Each row below holds a small network's activations on one input, seen along a few directions.
In each table, some parts of the input vary, and every possible input appears once, in random order.
A made-up example of a description, with smaller parts first: one of 8 places around a ring, together with either a single point or one of 9 places around a ring or (one of 3 separate values, together with one of 6 places along a line).
Shared parts are said once, and a part with two or three values counts as separate values.

Other details of the inputs vary at random and push rows far along two fixed directions, the same in every table; ignore that.

Rows:
row 1: [ 96   9 -39  49 -48 -28  35 -27 -46  51   9  31 -10]
row 2: [ 35  40 -39  60 -25 -93  64 -16 -48  47  37  47  17]
row 3: [ 40   5 -37  59 -37 -69  42  17 -43  75  45  10 -25]
row 4: [ 11  37  37 -40  92  43  10  17  37  38 -64 -31  40]
row 5: [ 17  28  34 -63  82  71   2  52  14  36 -34  12  19]
row 6: [-58 -60  19  -4 -59  33 -24 -68  14 -91   7  -1   6]
row 7: [-96 -38  11  -9 -56  -3  -7   0  20 -96  38 -20 -17]
row 8: [ 90   3 -49  53 -13 -69   8 -13 -45  39   2  30 -20]
row 9: [ -56  -59  -21  -36  -65    0  -21  -25   38 -100  -16    0  -11]
row 10: [ -55  -42  -27  -13  -44   23  -61  -32   31 -104   10  -11   -6]
row 11: [-115  -28    0  -16  -57    3  -18  -16    5  -81   30  -19  -40]
row 12: [-18  47  62 -44  89  33  26  58  21  47   2 -44  21]
row 13: [-67 -61  -2   3 -44   5 -30 -51  46 -86 -21  -6   6]
row 14: [-15  65  66 -47  86  38  23  59  27  43   0 -38   3]
row 15: [ 85  15 -54  69 -37 -49 -17  -2 -32  56   2  21   0]
row 16: [ 28  32  42 -77  96  22  -6  34  12  23 -34 -12  17]
row 17: [-63 -51  -5   4 -46  15 -71 -41  36 -91   8  -7   6]
row 18: [ 73  -4 -48  80 -31 -24  13   3 -52  56  -6  50  -6]
row 19: [ 84   5 -61  57 -36 -57  28 -10 -14  53 -17  26 -12]
row 20: [-104  -29    7   -7  -58    3  -16   -7   15  -91   35  -19  -37]
row 21: [ 45   7 -32  65 -39 -70  42  23 -40  68  44   9 -21]
row 22: [ 22  41  59 -48  80  72  17   1   5  37 -38 -26  42]
row 23: [  97  -17  -58   49 -109  -60   30  -25  -57   32   23   51  -26]
row 24: [-75 -71  -1  16 -41  40 -41 -38  16 -91   1  22   0]
row 25: [-111  -54   -5  -15  -46    2   -8  -18   11  -74   49  -31  -17]
row 26: [ 17  35  48 -43 113  30 -10  14   5  25 -44 -27  32]
row 27: [ 94  14 -58  32 -50 -54 -14  17 -25  55  11  35 -14]
row 28: [ 12  32  31 -40 100  81   4  34  15  33 -35   2  23]
row 29: [ 16  29  62 -38 116  27 -16   7  19  35 -38 -18  33]
row 30: [-31  69  57 -52  84  38  18  52  15  54  -8 -36  -3]
Description of these inputs: either a single point or one of 9 places along a line or (one of 4 places along a line, together with one of 5 separate values).
Change only the place on the line of 4 in row 4. List by row number the other rows that result.
Answer: row 9, row 13, row 19

Rows:
row 31: [ 48  16  15   7  78 -15  13   9   9  51 -31   2  34]
row 32: [ 41  15 -39   1 -12 -11 -12   6   3   3 -10   6  -7]
row 33: [  9  50  21   2  58 -19  35  21   3  70   2  -8  18]
row 34: [ -4 -25 -35  53 -78 -20  26 -23 -26   0  32  32 -28]
row 35: [-10  10  19   7   0  26  26   8   0  19   6   4  -2]
row 36: [-99 -14  44 -51  27  22  -8 -14  30 -83  11 -33  21]
row 37: [-11   5  15   9  -6  30  24   8  -5  22  -2 -15   0]
row 38: [-37   6  17  13   5  -8  12  -1  10   3   1 -36   3]
row 39: [ 31  48  29  -9  66 -17  30  14 -14  52   5 -15  10]
row 40: [-96 -22  37 -53   5  67   0  -6  25 -73   5 -13  18]
row 41: [ 31  42   7  -5  25  -2  18  54   2  75  -7 -28 -12]
row 42: [ 24   1 -37  38 -19 -40  -1 -35  -8 -10  -5   7   8]
row 43: [  0   7  16 -13   5  20  26   6 -15   6  11  10  11]
row 44: [  1   1 -33  13 -46 -37   8  19  -5  13  27  12 -28]
row 45: [ 41 -10 -34  15 -45 -20 -28  -4   1   4   3   9 -16]
row 46: [ 22 -46 -47  41 -76 -21  -5 -42 -31 -29 -15  47 -15]
row 47: [ 26  51  21 -17  46   6  19  57  14  72  -3 -14 -10]
row 48: [-23   9   6  39  47  -5 -34  18  -8  14  11  -3   4]
row 49: [ 51  38  22 -11  42  19  39  18 -29  57   5   7   3]
row 50: [  7  15   5 -33  10  -3   1  26  -4  -2  16 -13 -22]
row 51: [ 22  -4 -15 -20  17   4 -16  16  15  -1 -28   4  -7]
row 52: [ 62  34  12 -10  48  30  18   5  -7  49 -39  22  25]
row 53: [ 15 -35 -39  56 -68 -53 -20 -52 -10 -25  12  11  -5]
row 54: [ 24 -13  -1  -4  20  29   6 -12  -1   1 -32  18  10]
row 55: [-66 -27  14 -73  15  46 -49   0  43 -83 -38 -15   0]
row 56: [ 20 -39 -39  59 -59 -52 -20 -44 -12  -7  12   6   0]
row 57: [-57 -52  31 -45  27  70 -21 -21  37 -86 -27  -2  25]
row 58: [-11 -24 -51  36 -86 -48   1   0  -9 -13  37  17 -49]
row 59: [  4 -26 -47  23 -86 -56   0   4 -24 -29  40  19 -34]
row 60: [  9  -4 -35   5 -43 -36  10  20 -16   7  27   7 -19]
row 61: [ 26  10  -9  -3  11  35   5 -18  -1  -4 -21  10  17]
row 62: [  5 -23   5   0 -14  37 -20 -29   3 -17  -9   7   8]
row 63: [ 25 -13  -9 -15  20   0 -16  22  19  -4 -20   7   2]
row 64: [-13  11  10  -4   3  23  29   6  -3  20  10  11   6]
row 65: [-15 -16  -4   0   8 -17 -15 -28   5 -25 -31   4  11]
row 66: [ 58  21  12   6  10  20   4  -5  -9  34 -21  19  21]
row 67: [  5  33   9  11  28 -30  31  14  -7  46   8  -3  17]
row 68: [-80 -25  50 -66  14  69  -8 -21   7 -79   3 -17   0]
row 69: [  4  -6 -17 -23 -12   2 -25   2  16 -35 -19   8  -6]
row 70: [ 37 -36 -37  48 -77 -11 -10 -44 -22 -13   8  31  -9]
row 71: [ 24 -12   7  -1   5  39 -11 -15   2  16 -15   0  18]
row 72: [ -9  13   9  -9  -3   3   3  37  14  16   4 -24 -21]
row 73: [ 11  -6  -3 -21  -2  16 -39   4  21  -6  -8  -9  -5]
row 74: [ 48  33  21   4  62  -3  -5  -3   6  65 -22 -13  27]
row 75: [ 36  35  12  -7  35  18  45  24 -23  69   3  10  20]
row 76: [ 52  11 -10  -7  13   4 -23  22   9  48 -12  -8   2]
row 77: [-107  -17   48  -29   16   32  -10  -11   44  -71    1  -50    8]
row 78: [  9  -5  -1   4  37 -13  -1 -16   9   0 -30  -1  16]
row 79: [ -8  -6  -3   2   6 -16 -10 -29  10 -33 -21   3  16]
row 80: [-13 -31 -30  45 -70 -70  11 -36 -34 -39  37  11 -18]
row 81: [-25 -22 -36  61 -68 -63  16 -31 -13 -13  36  13 -25]
row 82: [ 43  28  13  13  27 -22  -3  -9   1  33 -18  -1  27]
row 83: [ 13  49  31  13  55 -14  33  23   7  69  -2 -15  11]
row 84: [-13 -28 -53  28 -94 -54   0   5 -16 -28  38  19 -34]
row 85: [ 42  -2 -27  13 -47 -27 -26   2  -1  -5   0  16 -11]
row 86: [ 27  48  38 -18  72 -13  27  11 -19  61  -3 -15   9]
row 87: [-95 -30  30 -14  32  81 -55   6  15 -72   7  -6   4]
row 88: [  5   5  19 -15   8  21  26   1 -22   5   8   6   5]
row 89: [-12 -39 -29  61 -98 -19  18 -22 -25 -22  29  17 -28]
row 90: [-98 -22  18 -33  33  57 -79  33  32 -74  11 -23 -14]
row 91: [ 21  43  14   1  52 -24  37  19 -11  66   5  -9  24]
row 92: [-81 -18  37 -84  13  43 -30   6  24 -83   7 -33 -19]
row 93: [  3  13   6 -33   7  -5   4  28  -6   1  11 -11 -14]
The inputs of row 63 and row 31 match in every part but one. If row 85 is changed in the same way as row 63 into row 31, which row does it become?
Answer: row 82
The inputs of row 50 and row 39 match in every part but one. If row 59 is changed in the same way as row 50 into row 39, which row does it become?
Answer: row 36
What is each input in this table made of?
Answer: one of 3 separate values, together with either a single point or one of 9 places along a line or one of 11 places along a line
Change only the choice among 3 separate values in row 61. List by row number the other rows that result.
Answer: row 32, row 42
Change only the choice among 3 separate values in row 56. List by row number the other rows that result.
Answer: row 71, row 76

Rows:
row 94: [  0  -9  -6 -13  -7  10 -15  -7   3 -20 -11  -1  -1]
row 95: [ 59  -1 -29  32 -30 -28   0   1 -17  35  -4  21 -14]
row 96: [ 24  42  29 -22  95   7  -8  16  22  48 -36 -22  32]
row 97: [ 36  11 -32  36 -34 -37  10  21 -19  41  16  17 -23]
row 98: [  0 -13  -1 -12  -2   7  -5 -13   5 -21 -10   5   1]
row 99: [ -2 -12  -2  -7  -2  10  -2 -12   5 -22 -10   6   7]
row 100: [-11  -9   7  11   1  17  -3 -23   0 -19  -5   6   9]
row 101: [-62 -23   7 -11 -20  14   0 -16  12 -50  15 -13   1]
row 102: [-56 -24   6 -23 -18   7  -4 -11  12 -57  12 -10 -10]
row 103: [-20  -5  -4  -6  -8   6 -13  20   4 -15  16  -6 -15]
row 104: [-16  -3   3  -9 -12   2  -3  12   9 -13   9 -11 -15]
row 105: [-18   1   4 -13 -12  -2   0   2   4 -15  15  -7  -5]
row 106: [-18   2  -1 -12  -9   0  -1   8   0 -15   8 -11 -11]
row 107: [ 30  10 -26  50 -14 -71   6   1 -15  35  14   4  -8]
row 108: [-23  -3   3  -8  -6  -1  11   1   1 -15   9  -3  -3]
row 109: [  1  -9  -1 -14  -8   8 -13 -13   7 -21  -4   3   4]
row 110: [ 33  36  25 -37  78  42 -10  39  12  52 -27  -8  17]
row 111: [ -5 -12   5  -2  -4  10  -5 -13   0 -22  -9   7  10]
row 112: [ -4 -12  -8  -9  -9  15 -21   1  12 -14 -11   5  -3]
row 113: [ 33   8 -18  39 -29 -42  25   4 -32  38  17  19  -9]
row 114: [ 52   2 -27  42 -23 -25  17 -13 -22  35   0  22   4]
row 115: [ 28  34  41 -22  80  40  15  14   7  52 -28 -12  32]
row 116: [-28  -9  12   3  -4   4  10  -7  -4  -7  13  -8   1]
row 117: [-33  -2  12   8  -2   6   9 -11  -5 -10  13  -2  -1]
What is each input in this table made of?
Answer: one of 2 separate values, together with either a single point or one of 11 places along a line
The inputs of row 103 and row 110 match in every part but the choice among 2 separate values. If row 101 is changed in the same way as row 103 into row 110, which row does it become?
Answer: row 114
Change only the choice among 2 separate values in row 117. List by row number the other rows that result.
Answer: row 100

Rows:
row 118: [ -5   9  -6   8   0 -10  -1  22  -4  16  12  -4 -12]
row 119: [12  2 -1  2 -2 -3 12 -2 -4 10 -5  4 -1]
row 120: [20  1 -8 -5 -4  3 -1  1 -6  9 -3  7  1]
row 121: [15  5 -5 -3 -5 -1  7  2 -4 10 -1  0 -3]
row 122: [ -7  10   1  13  11 -18  14   1 -10  10  11   1   0]
row 123: [-27 -11  19 -28  22  38 -10 -12  16 -38 -14  -4  17]
row 124: [25  2 -7 -3 -4  6 -9  7 -4  5 -4 11 -4]
row 125: [  0   7  -5   5  -3  -8   1  24   1  16  12  -3 -10]
row 126: [ -8   7   7  21   7 -12  13  -5 -12  15  10  -3   6]
row 127: [ 6  3  1  0 -4 -9 13  3 -3 14  2  0 -2]
row 128: [ 1  3  7 15 -2 -3 14 -9 -5 18  3 -3  8]
row 129: [ 26  -2  -8  -3   2   6  -5  -2 -10   4  -6  12   0]
row 130: [ -36  -79  -53   62 -108  -53  -39  -73   -3  -99   15   17  -14]
row 131: [  5   8  -2  -2  -2 -14   9  12  -5  10  12  -4  -4]
row 132: [ 10   0   5  17   1   4   9 -13  -9  12  -6   5  10]
row 133: [-29 -13  26 -19  22  42 -11 -18  14 -34 -13  -7  20]
row 134: [14  7 -5 -2 -8  0  1  8 -1 11 -1  2 -7]
row 135: [ 16   0 -11   2  -6   9  -9  12  -1  14  -3   8  -5]
row 136: [ 27   0 -13   2   9 -19 -20  -6   8   3 -17  -3   6]
row 137: [  7   2   5  17   0   3  13 -14  -6  14  -3   2   9]
row 138: [14  1 -4  6  1  2  6 -9 -6  9 -7 12 10]
row 139: [-35 -12  25 -19  18  40  -9 -19  15 -30 -11  -9  20]
row 140: [  4   5  -6   2  -9  -2   0  18   2  19   5  -3 -10]
row 141: [ 20  -3  -5   8   7   6   2 -12 -10   5 -10  17   9]
row 142: [-33  -3  18 -38  11  29  -5   2  21 -32  -5 -20   3]
row 143: [ 7  7 -1  7 -2 -4 17 -5 -2 10 -2  2  4]
row 144: [-42  -6  28 -18  15  33   1 -15  19 -29  -6 -19  14]
row 145: [-49   2  21 -31  19  15 -13  12  15 -31   9 -19  -5]
row 146: [-39  -1  20 -38   8  26 -12   9  23 -27  -1 -19   0]
row 147: [10  4  0  1 -4 -6 14  1 -2 10 -2  1 -3]
row 148: [  4  11  -1   0  -4 -13   3  18  -2  12  12  -2  -8]
row 149: [ -4   7   2   6   8 -20  12   7 -11  10  11   0  -6]
row 150: [ 24  -2  -9   6  12 -21 -15 -10   8   4 -20   1   9]
row 151: [ -6   8  -5   9   3 -12  -1  22  -5  15  15  -3 -15]
row 152: [ -6  10   1  12   7 -17  15   1  -9  11   8   1   3]
row 153: [ 21   0 -10  12  14 -20 -13 -16   8   3 -20   2  15]
row 154: [  3   5   2   2  -1 -12  14   2  -3  13   7  -1  -4]
row 155: [19  4 -7 -4 -6  4 -7  6 -3 10 -3  9 -3]
row 156: [ -1   5   8  18   2  -6  15 -10  -5  17   8  -3   5]
row 157: [ 18  -5   2  17   7  10   1 -18 -12   8  -8  13  12]
row 158: [-35  -7  21 -27  18  33  -4 -11  17 -35 -14  -9  14]
row 159: [ 22  -2 -11   3  -3  11 -11  13  -2  10  -4   9  -6]
row 160: [-34  -8  15 -31  12  39 -19  11  22 -29 -10 -13   0]
row 161: [ 3  6  0  6 -2 -8 15 -3 -3 14  2  1  5]
row 162: [ 21  -4 -11   4   0  12 -13   9  -5  10  -6  13  -6]
row 163: [  9   6  -8   3  -9   2   1  17   3  15   2  -3 -11]
row 164: [ -9   7   8  22  10 -14  13  -5 -13  14  13  -3   3]
row 165: [  2   6   3   3   1 -16  14   9  -5  10   9   0  -2]
row 166: [ 25   0  -7  -2   0   7 -11   3  -7   6  -6  14  -4]
row 167: [26 -1 -8 -4 -1  5 -3  1 -7  4 -5  9  1]
row 168: [  0   8   1   8   2 -11  16  -4  -3  13   7   1   2]
row 169: [-42   1  21 -36  11  23 -11   8  23 -28   4 -20  -3]
row 170: [  2   7  -5   4  -5  -4   1  18   2  18  10  -4 -13]
row 171: [12 10 -4 -3 -9 -3  4 10  1 11  2 -1 -9]
row 172: [-50  -2  24 -28  22  14  -2   3  13 -31   2 -17   4]
row 173: [ 9  5 -2  8  0 -1 14 -8 -4 10 -4  6  6]
row 174: [ -3   5   8  19   3 -10  15  -4  -6  14  10  -2   8]
row 175: [ -54  -66  -51   42 -115  -55  -18  -40  -20  -93   48   14  -40]
row 176: [ -1  13  -2   2   0 -15   2  16  -7  12  12  -2 -10]
row 177: [15  0 -1  1 -1 -2  8 -1 -7  8 -8  7  0]
row 178: [ -1   8   1   9   3 -14  16   2  -4  10   9   2   5]
row 179: [  7   8  -2  -3  -3 -10   9   6  -3  13  10  -5  -7]
row 180: [17 -2 -3  0 -1  1  4 -3 -6  9 -7 11  4]
row 181: [-22  -8   8 -30  21  13 -40  -5  33 -40 -22 -17   9]
row 182: [-29  -6  18 -38  14  33 -11  -1  16 -35 -10 -14   6]
row 183: [10  3 -8  4 -7  5 -1 14  1 15 -1  1 -9]
row 184: [ 9  6 -3 -5 -7 -8  8  7 -3 13  5 -4 -4]
row 185: [23 -4 -3  1  2  3  2 -3 -7  4 -8 12  3]
row 186: [  0  10  -3   1   2 -16   7  11 -10  10  12  -4  -6]
row 187: [17  6 -4 -2 -6  1 -3  8 -4  9 -4  5 -6]
row 188: [ 22  -1 -16   8   7 -13 -28   6  13   8 -17  -2   0]
row 189: [ 23  -5  -4   2   5   5   0  -6 -10   5 -10  16   2]
The inputs of row 151 and row 164 match in every part but one. If row 163 is changed in the same way as row 151 into row 164, which row does it become?
Answer: row 144
The inputs of row 139 and row 120 match in every part but one. If row 132 is changed in the same way as row 139 into row 120, which row does it become?
Answer: row 182
What is each input in this table made of?
Answer: one of 6 places along a line, together with either a single point or one of 11 places along a line
Change only the place on the line of 11 in row 158. List by row number the other rows that result.
Answer: row 122, row 123, row 138, row 141, row 143, row 152, row 161, row 168, row 173, row 178
A walk changes only the place on the line of 6. It starts at row 183 and steps to row 134. List the rest of the walk in order.
Answer: row 121, row 119, row 173, row 137
Which other rows agree with row 124 in the place on the line of 6? List them by row number.
Answer: row 134, row 145, row 146, row 148, row 155, row 166, row 169, row 171, row 176, row 181, row 187
